A small network was shown many inputs. Here are its activations along a few directions, one row for each input.
In each table, some parts of the input vary, and every possible input appears once, in random order.
Descriptions start from the smaller parts, as in this example, which fits no table here: one of 8 places around a ring, together with either a single point or one of 11 places along a line or (one of 2 separate values, together with one of 6 places along a line).
Shared parts are said once, and a part with two or three values counts as separate values.
In the rows, 128 means zero.

Other details of the inputs vary at random and push rows far along three fixed directions, the same in every table; ignore that.

Table:
x1: [139 191 113 115 130 133 163 161 124 166 126 129 117]
x2: [159 138 164  68 131  67 125 114 139 149 138 131 215]
x3: [215 189 107 130  95  69 203  98  91 108 100  99  67]
x4: [ 96  97 140 129 132 137  72 119 149 115 113 141 131]
x5: [ 71 165  91 138 147 191 129 197 144 189 137 148 126]
x6: [134 170 115  99 154 132 179 171  87 127 142 144 120]
x7: [ 76 131  69 151 146 187 127 196 121 171 116 151 146]
x8: [170 123 130  68 158  71 119 102 141 134 154 152 220]
x9: [100  68 136 153 126 149  79  86 173 103 148 110 158]
x10: [143 150 135 138 105 109 120  97 141 105 129 102  63]
x11: [ 79 138  85 168 153 192 129 197 143 169 148 167 135]
x12: [150 178 109 124 140 132 172 161 133 167 128 139 114]
x13: [205 172 134 117 130  78 180  95 103 103 141 125  39]
x14: [ 78 147  60 143 164 204 120 187 151 180 145 162 137]
x15: [ 82 138  64 161 149 195 126 184 135 168 141 160 141]
x16: [ 81 135  76 144 174 214 143 187 120 161 157 157 131]
x17: [168 119 166  86 156  73 156 105 153 136 170 147 238]
x18: [157 188  95 122 159 131 207 170 119 129 145 153 118]
x19: [143 172  98 117 143 116 167 170  91 124 106 168 123]
x20: [123 103 152 149  99 113  98  98 108  90 124 103  69]
x21: [ 82 110 140 149 139 177 105 138 132 128 155 123 112]
x22: [ 76 114 132 144 115 155 114 146 139 119 117 106 121]
x23: [110  81 145 148 109 139  65  79 174 139 126  97 143]
x24: [100  83 128 138 127 143 100 113 146 114 120 107 153]
x25: [145 163  88 112 164 145 157 148 111 156 154 155 112]
x26: [102  75 138 146 115 136  64  77 178 134 136 107 144]
x27: [164 103 144  92 160  87 120  96 125 144 182 161 226]
x28: [149 151 144 154  82 106 140 107 118 114 108  89  76]
x29: [117  41 185 117  87 165  87 100 136 127 114 122 155]
x30: [165 129 163  64 155  62 155 115 120 118 131 157 236]
x31: [182  86 185  49 118  99 120 100 124 165 136 165 227]
x32: [156 128 105 149 103 103 131 103 112  87 106 106  74]
x33: [159 111 170  60 175  81 135 114 106 117 155 173 229]
x34: [155 183  96 135 138 119 196 169 110 154 132 152 116]
x35: [ 97  89 110 151 139 163  88 137 114 130 134 135 116]
x36: [215 189 129 135  97  64 209 109  98 108 107 107  61]
x37: [102 114 158 145 109 145 110 118 151 126 128  95 140]
x38: [ 94 116 122 155 131 161 106 139 166 153 135 130 109]
x39: [135 174 111  96 152 128 155 165  96 145 140 150 102]
x40: [ 86 118 140 143 108 156 115 147 137 124 108  98 125]
x41: [147 113 124 134 126 125 135  98 102  79 122 101  66]
x42: [ 68 151  95 157 135 187 129 196 131 178 135 147 139]
x43: [ 98  59 138 142 125 141  71  93 160  93 132 106 156]
x44: [145 189 109 106 156 135 167 162 100 156 154 152  95]
x45: [137 137 143 145  81 101 130 114 114 106  94  89  84]
x46: [ 84  76 158 149  96 121  68 107 151 118 122 106 151]
x47: [ 86 119 124 165 116 158  95 141 145 134 140 125 121]
x48: [132 185  99 101 141 121 157 169 117 141 128 146 116]
x49: [108  69 144 155 103 130  68  96 145 123 107  98 151]
x50: [ 90 109 140 144 120 159 111 144 129 116  88 118 124]
x51: [ 80 121 125 136 116 150  94 144 148 140 116 116 112]
x52: [138 120 153 136  95 108 104  95 127  97  75  99  69]
x53: [137 107 126 140 100 109 100  80 139 100  99  87  72]
x54: [136 124 137 147  98 100 127 109 108  91  82 116  80]
x55: [150 132 125 151 101 126 149  93 132 102 107  82  84]
x56: [ 87 100 144 134 122 139  95 127 149 104 134 114 147]
x57: [165 121 156  86 162  76 121 102 166 146 178 162 220]
x58: [147 104 150 166 109 115 116  86 122  95 139 112  56]
x59: [136 190 110 116 137 130 194 166 113 140 134 130 124]
x60: [ 97 112 145 145 124 145 104 118 156 112 148 113 138]
x61: [ 73 140 102 151 153 195 119 192 114 173 157 160 126]
x62: [143 112 123 166  87 108 122  76 133 100 111  91  76]
x63: [143 159 111 112 156 125 161 167  73 131 120 173 114]
x64: [167 130 156  64 163  66 149 116 121 108 140 166 234]
x65: [193 176 133 119 100  66 183 117  79  94  73 117  76]
x66: [ 73 133 101 125 173 196 108 193 109 162 125 180 114]
x67: [166 108 172  83 174  87 143 104 136 132 193 160 227]
x68: [153 118 164  64 153  67 114 108 138 140 132 164 231]
x69: [145 126 119 150 106 121 150  89 134  93 115  89  82]
x70: [154 137 145 155 103 117 160 105 135 100 112  89  73]
x71: [162 183  89 107 142 126 202 167  93 136 103 123 126]
x72: [ 96 102 138 145 110 126  86 125 140 114 129 121 139]
x73: [156  80 165 136  60 137 116  95 103 114  88 113  74]
x74: [ 96  53 147 131 139 146  42  89 150 123 147 122 141]
x75: [152 133 121 134 102 112 122  99 127 114  91  88  76]
Description of these inputs: one of 3 separate values, together with either a single point or (one of 4 places along a line, together with one of 6 places around a ring).
The inputs of x1 and x28 match in every part but the choice among 3 separate values. If x26 is changed in the same way as x1 into x28, which row does it become?
> x62
The inputs of x10 and x60 match in every part but the choice among 3 separate values. If x4 is changed in the same way as x10 into x60, which row does it become?
> x64
Change only the place on the line of 4 in x35. List by row number the other rows that result.
> x7, x32, x49
Change only the place on the line of 4 in x72. List by row number the other rows that result.
> x20, x45, x46
Change only the place on the ring of 6 in x74. List by row number the other rows that result.
> x13, x25, x39, x44, x66
